These are the activations of a small neural network, seen along a few directions. Each row is one input.
Each table varies a few parts of the input and shows all the possible inputs, shuffled.
A made-up example of a description, with smaller parts first: ring(5) and (point or line(9) or (values(3) and line(4))).
Shared parts are said once, and a part with two or three values counts as separate values.

Other details of the inputs shift rows strongly along three fixed directions, in all tables alike. That doesn't count.

Rows:
r1: [-15  50 -22 -11  49 -15   4  76 -60 -27  52 -27]
r2: [  4 -48  79  29 -38  33  25 -20  53   9 -13  52]
r3: [ 77   3  57  33 -39   0 -26  67  20 -21  15  20]
r4: [-88 -31  18 -37  34  -3  28 -43   3 -21  48  30]
r5: [ 43   1 -88  32  56  55 -42 -14 -19  -5 -54 -55]
r6: [-27   0 -63 -27  25  12  21 -58  -4  40 -62 -59]
r7: [-112    6   56  -10   -2  -38   30    0  -36  -57   98    1]
r8: [ 37  -3 -37  -2 -14   1 -47  13 -23  17 -59  10]
r9: [ 67  32 -19  42  30  45 -79  70 -39 -15  -8  -8]
r10: [  69   -5 -113   28   50    7  -28   20   16   32  -79  -32]
r11: [  -8   13 -113   -6  120  -32   74  -13  -25   65  -43  -77]
r12: [ 51  23  31  21 -43 -24 -38  48  40 -44  38  57]
r13: [-30  18  39 -27   4 -43  78   8  -6  -6  85   6]
r14: [-69 -38  50 -42  -9 -44  66 -58  41  -2  72  40]
r15: [-77  -2   3 -69 -11 -35  50 -30  -4  15  23  14]
r16: [ -5 -48  59  40  -9  84 -53 -85  47 -29 -41  36]
r17: [  3 -63  33  18  19  77 -63 -78  54  -2 -51  55]
r18: [ 22  47 -13 -21 -29 -42 -40  59 -25  -1  11   7]
r19: [ 64  -5  77  45 -84  -5 -44  44  39 -56  28  23]
r20: [-21 -21 -95 -43  49  -7  22 -45 -35  59 -63 -39]
r21: [-22 -25 -36 -17  46  15  34 -59 -35  68 -98 -23]
r22: [-60 -24 -11 -14  -2 -61  59  25   5   8  49   2]
r23: [ 81  49 -64  51   9 -15 -37  55   1 -19 -18 -44]
r24: [ 17 -74  30  57 -30  57  -4 -76  79  16 -75  17]
r25: [-52 -40 -53  25  61  45  -3 -85 -14  36 -45 -40]
r26: [ 23   2 -38  -5  13 -62   3  77 -14  -3  35 -35]
r27: [-42  14  34 -34  -2 -19  40 -26 -21  28  -8   5]
r28: [ 73  45 -34  25 -48  -7 -61  68 -40 -25 -34 -16]
r29: [ 31  29  56  13  -9  44 -44  48  -5 -56  44  44]
r30: [  0 -24  95 -13 -54  64  -3 -71  55  28 -46  60]
r31: [-51  40  16 -41 -45 -45  40  20 -44 -33  55  -7]
r32: [-40 -13 -56  -9  73 -17  89 -22  -9  48 -29 -40]
r33: [ 72  42 -46  -7 -33  10 -63  63   5  11 -28  -3]
r34: [ -5 -17  68 -20 -36  54  10 -63  35  15 -41  52]
r35: [-22  44 -67   0  32 -34 -28  87 -72 -14  68 -18]
r36: [ 51 -58  66  26  -1  54  -4 -75  66  39 -44  26]
r37: [-49 -37 -73  -7  92  11  -9 -42 -27  34 -29 -32]
r38: [-65  25  28 -40 -47 -26  46 -12   0  -6  39 -15]
r39: [ 88  41 -32  -4 -14  31 -38  53 -41   6 -45  -5]
r40: [103  21 -14  42 -31  -7 -52  57  14 -21  14 -38]
r41: [-54  39  22 -30 -31 -57  25   8 -29 -11  35 -20]
r42: [-60  15  12  -7 -20 -61  73  20  -2 -41  61  -9]
r43: [-43  13  27 -17 -20 -52  62  -9   7 -26  84 -15]
r44: [ 21 -74  64   1 -25  17 -15 -70  75  16  -6  44]
r45: [ 24  39  68  32 -36  34 -58  67 -26 -48  63  58]
Description of these inputs: values(3) and (line(4) or ring(5) or ring(6)).
Q: The inputs of r36 and r44 match in every part but the values(3) part. If r9 is changed in the same way as r36 into r44, which row does it become?
A: r37
Q: The inputs of r39 and r31 match in every part but the values(3) part. If r11 is changed in the same way as r39 into r31, which row does it become?
A: r23
Q: Which other rows does r14 become when the ring(6) part takes its other values? List them by row number.
A: r10, r12, r22, r26, r44
Q: Which other rows does r25 become when the line(4) part takes its other values? List them by row number.
A: r5, r7, r16
